Each row below holds a small network's activations on one input, seen along a few directions.
In each table, some parts of the input vary, and every possible input appears once, in random order.
Descriptions start from the smaller parts, as in this example, which fits no table here: one of 2 separate values, together with either a single point or one of 11 places along a line or (one of 4 places along a line, together with one of 8 places around a ring).
Shared parts are said once, and a part with two or three values counts as separate values.

Other details of the inputs shift rows strongly along two fixed directions, in all tables alike. That doesn't count.

Rows:
R1: [ -7  12   9   5 -31  -7  -5 -11 -45 -42   3]
R2: [-27  -1   7  -4 -33  -8 -10  14 -61 -42 -14]
R3: [ -5   6  37 -11 -51  13  -2   8 -12 -37 -30]
R4: [ 49   6 -81 -99  37  -8  -6 -63  84  32 -26]
R5: [ -5 -31  54  93 106  14  47  69 107 108  63]
R6: [  49   15 -115  -75   51  -26  -10  -65   50   26   -9]
R7: [-11   6  42  -9 -58  11  -2  11 -16 -40 -29]
R8: [ -8   4  38  68   6   8  12  27 -16   4  34]
R9: [ -3 -18  78 105  80  38  53  68  90  97  79]
R10: [  0 -18  41 -12 -50  22 -16 -10 -16 -28 -19]
R11: [-20 -19  41  29  14  20  14  43  32  19   9]
R12: [ -3  -9   6  -3 -39  -2 -19 -12 -54 -38   5]
R13: [ -2 -13  23  33   6 -15   8  20 -19  22  29]
R14: [ -2 -24  26  94  85  23  39  49  48 104  86]
R15: [ -7  -3  33 122  90  22  53  81  56 102  85]
R16: [-11  20   8  -4 -44  -2  -8 -19 -56 -39 -18]
R17: [-18  -8  41 -15 -49  -9 -18   0 -19 -43 -42]
R18: [-14 -32  56  90  88  33  45  82  89  92  61]
R19: [ -7   3  43  -4 -40  15  -1  -7  -3 -29 -17]
R20: [-20   5  13   9 -41 -18 -25   0 -61 -41 -31]
R21: [-19   0   8  -3 -21 -28 -11   0 -49 -31 -15]
R22: [  1 -14  42 -14 -53  -3 -15  -3 -13 -24 -27]
R23: [-18  -8  33 -15 -39  14 -13  16 -13 -35 -32]
R24: [  40   36 -122  -74   52  -12    4  -54   53   14  -10]
R25: [  31   34 -113  -85   47  -16   12  -53   41   15   -7]
R26: [ 45   1 -84 -96  46  15  -4 -67  88  34 -12]
R27: [  4 -17  48   0 -41   1 -10   5  -6 -13 -20]
R28: [-10 -31  70 100  94  15  43  78  94 103  65]
R29: [-18   0  24  22 -37 -23 -22  10 -58 -45 -20]
R30: [  0  -6  11   2 -39 -24 -17  -3 -52 -31  -2]
R31: [ -5 -19  43  -7 -46  20 -13  -4 -11 -22 -12]
R32: [-11   5  26  35   3   1  17  12 -22   3  29]
R33: [-11  14   9   5 -44 -10  -4  10 -55 -48  -5]
R34: [-25   3   1   2 -27  -3 -11  13 -51 -28 -19]
R35: [-23  -3   4   2 -33 -10 -15  16 -57 -50 -10]
R36: [ -5  -4  10   5 -47   9 -24 -13 -60 -31  -9]
R37: [-12 -11  25   4 -46   1 -14  -4 -67 -33   4]
R38: [ -8   7  47  -5 -54  15  -2  16 -15 -35 -25]
R39: [  45   11 -117  -73   55   -3   -9  -70   50   24    2]
R40: [  26   22 -119  -78   72  -29    0  -60   57   37  -19]
R41: [ 42  21 -83 -88  50  10   9 -70  93  23 -20]
R42: [ -1   0   5   0 -31 -17 -13  -7 -44  -9 -11]
R43: [-25   2   7  13 -34   3 -17  18 -56 -35 -20]
R44: [  39   35 -120  -70   64   -2    5  -73   60   30   -6]
R45: [-13  18  11  14 -32  -2   3  13 -44 -19  -7]
R46: [-20   2   4   4 -40  -5 -22  12 -60 -54 -23]
R47: [  26   16 -111  -77   59  -36   -6  -56   44    9  -13]
R48: [ -5 -13  39  64  -3  -4   1  33 -25  25  25]
Description of these inputs: one of 6 places around a ring, together with either one of 3 separate values or one of 5 places around a ring.
Q: Changing only the place on the ring of 6 turns R31 into R11. The same change can be made to R10. Which row results?
A: R18
Q: Changing only the place on the ring of 6 turns R1 into R47. The same change can be made to R41. Which row results?
A: R5
Q: Start at R20 and move only the place on the ring of 6, one step at a time. The first step leads to R48. Which rows follow, in order?
A: R36, R44, R15, R43
Q: List by row number the other rows that have the place on the ring of 6 in common with R45.
A: R3, R7, R15, R24, R25, R33, R38

Rows:
R49: [-27   6  23  31   6 -13   5  26  -7 -13 -16]
R50: [-37 -10  34   9 -18   1  -6  38 -43 -41 -19]
R51: [ 15 -20 -29  11  30   0  -8  -8   4  20  30]
R52: [ 24   2 -84 -43  47   2  13 -32  32  38  34]
R53: [  19   -5  -34 -102  -31   10  -25  -60    1  -46  -47]
R54: [-11  23   7  47  11  19  14  40  -5  20  -1]
R55: [  9  -8  22  26 -22 -32  -9   8 -42  -3  15]
R56: [-15   0  12  44  65 -20  31  48  44  57  21]
R57: [-21  -2 -15  17  49   9  31  49  37  36  24]
R58: [ 12 -12  48  -2 -38 -14  -9   8  -1  -8 -15]
R59: [  1 -11  56   5 -33  -6  -1   2  -5  -1 -11]
R60: [  6   8  51  33 -44  39   1  13 -18   3  -6]
R61: [ 17  -9 -37 -67  -9   8 -29 -50  30   4 -38]
R62: [-16 -20  23  29 -35  -3 -30   0 -62 -10   4]
R63: [ 14 -19  -4 -38 -23  12 -22 -23  15 -22 -25]
R64: [ -1  -9  53  15 -29   8  -4  -7   1 -12 -12]
R65: [ -8  25 -41 -16  26  -8  19   1  28  -4 -13]
R66: [  6  -6  -5 -50 -33  21  -2 -16   9 -15 -14]
R67: [  4  -2  11  11 -16 -26  -5 -13 -41   0  11]
R68: [ -7  14 -14 -36 -30 -43 -18   4 -26 -42 -52]
R69: [ -2   1  44  12 -38  18   9   1   1 -17  -3]
R70: [-33  21  39  34 -12   1  12  42 -21 -40   2]
R71: [ 38  36 -86 -53 -11   6 -16 -66 -24  -5 -18]
R72: [  9 -16 -21  -1  36   5   4 -10  -2  19  36]
R73: [17 11  4 -7 33 22 22 -9 65 23 27]
R74: [-22 -21  17  58  53   5  13  63  32  31  23]
R75: [ -7  -4  33  37 -33 -11 -11  -9 -56 -24   7]
R76: [ 22  12 -51   8  54  -1  26 -21  37  44  45]
R77: [-22   1 -31 -28  -3 -11 -25  -3  -9 -14 -43]
R78: [ 16  16 -27  14  47   2  20 -13  25  23  53]
Q: Describe the family of inputs behind these rows.
A: one of 3 separate values, together with either a single point or one of 4 places along a line or one of 5 places along a line
Q: Changing only the choice among 3 separate values turns R72 into R50. The same change can be made to R51. Which row results?
A: R74

Rows:
R79: [-38 -10  72  71 -15  25   5  60 -40 -20  16]
R80: [ 22 -12  14 -37 -23  -5 -17 -56  13 -19 -13]
R81: [ 11  30 -54 -39  13 -29  -1 -17  22 -19 -15]
R82: [ 21   2 -86 -35  56  10  -4 -31  51  51  -6]
R83: [-24  18 -29 -67 -56   6 -29 -45 -54 -74 -57]
R84: [-16 -10  77  12 -74  -8 -29  10 -26 -67 -48]
R85: [ 29 -20 -77 -35  79   6   6 -42  63  51  37]
R86: [ 14  -1 -58 -17  54 -32  13   5  53  29   5]
R87: [ 12  44 -56 -55 -41  -2 -15 -54 -35 -48 -49]
R88: [  0 -15  74  80  23  18  15  34  46  63  21]
R89: [ 11 -23  63  60   9  40  31  54  36  58  54]
R90: [ 36  24 -53  -7  43 -10  14 -25  35  45  31]
R91: [-10   4 -28 -36 -10 -30   0 -18 -20 -11 -27]
R92: [-25  15  41  36 -46  -3  -1  31 -46 -64 -13]
R93: [  0 -32  24  47  49  -5   9  24  13  51  65]
R94: [  5  41 -52 -80 -43 -13 -16 -51 -45 -84 -64]
R95: [16  6 12 77 53 22 36 27 31 59 65]
R96: [-12  -8  67  32 -46  32  10  44 -10   8   1]
R97: [-10  -4  53  64  -3  11  22  19 -27  -4  52]
R98: [-18 -18  70  36 -20  21  16  68  22  -3  12]
R99: [  9  31 -74 -39  66  -1  28 -36  55  28   2]
R100: [-52 -22  69  35 -67   8 -20  30 -85 -51 -25]
R101: [ 45   4 -82 -33  49 -21   8 -35  41  51  15]
R102: [ 10  -2 -50 -27  67 -16   2   1  40  39   5]
R103: [-20 -15  49  57   4 -18  17  57 -26  10  14]
R104: [-26 -24  73  68 -25  26   2  29 -47 -18  47]
R105: [ 15   9 -35 -23 -19  20 -19 -34 -20 -21  -6]
R106: [-15  -1 -25 -41  -3 -20 -18 -18 -20 -11 -27]
R107: [ -6   8  11 -70 -65 -12 -32 -58 -21 -62 -78]
R108: [ 17  -1 -79 -44  68 -24  -7 -11  62  29  -1]
R109: [ 37  17 -76 -37  73 -18  22 -48  62  49  46]
R110: [ 12  15 -61 -11  49  24   6 -18  45  42   9]
R111: [-23  -5  41  19 -70  -9 -35  17 -84 -36 -29]
R112: [  5  17 -37 -54 -69 -29 -29 -38 -64 -48 -61]
R113: [ 37  10 -21 -81 -72  -7 -45 -84 -20 -57 -68]
R114: [-17 -24  63  47 -79  16 -31  22 -93 -45  -7]
R115: [-42   6  80  73 -23  -8  18  51 -46  -5  20]
R116: [ 1 16 13 72 51  1 33 39 33 73 49]
R117: [ -4  -5 -34 -39   0  -1 -18 -13 -14 -26 -33]
R118: [-31 -27  44  54 -15   5 -10  53 -22 -21   2]
R119: [-21 -20 113  66 -26   6   1  45  -9  -9  -8]
R120: [  6 -27  16  47  41 -16  26  20  14  50  62]
R121: [-12  15 -34 -57 -56   0 -36 -28 -39 -90 -55]
R122: [ 13   6 -50 -71  45  16  26 -20  84  43  -6]
R123: [ -2 -15  41  33  50  29  42  62  68  58  37]
R124: [ 41  -1 -79 -39  57 -10  -9 -35  41  52  16]
R125: [ -2  36 -25 -61 -53 -30 -20 -32 -56 -73 -53]
R126: [  0 -33  71  49  17  33  36  45  37  47  68]
Q: Describe the family of inputs behind these rows.
A: one of 6 places along a line, together with either one of 2 separate values or one of 6 places around a ring
Q: Changing only the place on the line of 6 turns R118 into R85. The same change can be made to R98. Which row results?
A: R126
Q: Changing only the place on the line of 6 turns R116 into R81. The same change can be made to R87. Which row results?
A: R92
Q: Which other rows does R101 become when the place on the line of 6 takes its other values? List them by row number.
A: R86, R91, R103, R112, R120
Q: List by row number the other rows that have the place on the line of 6 in common with R103.
A: R79, R94, R102, R117, R119, R123, R125
Q: Which other rows does R89 become when the choice among 2 separate values takes its other values? List them by row number.
A: R113
Q: Which other rows does R126 become when the choice among 2 separate values takes its other values? List them by row number.
A: R80
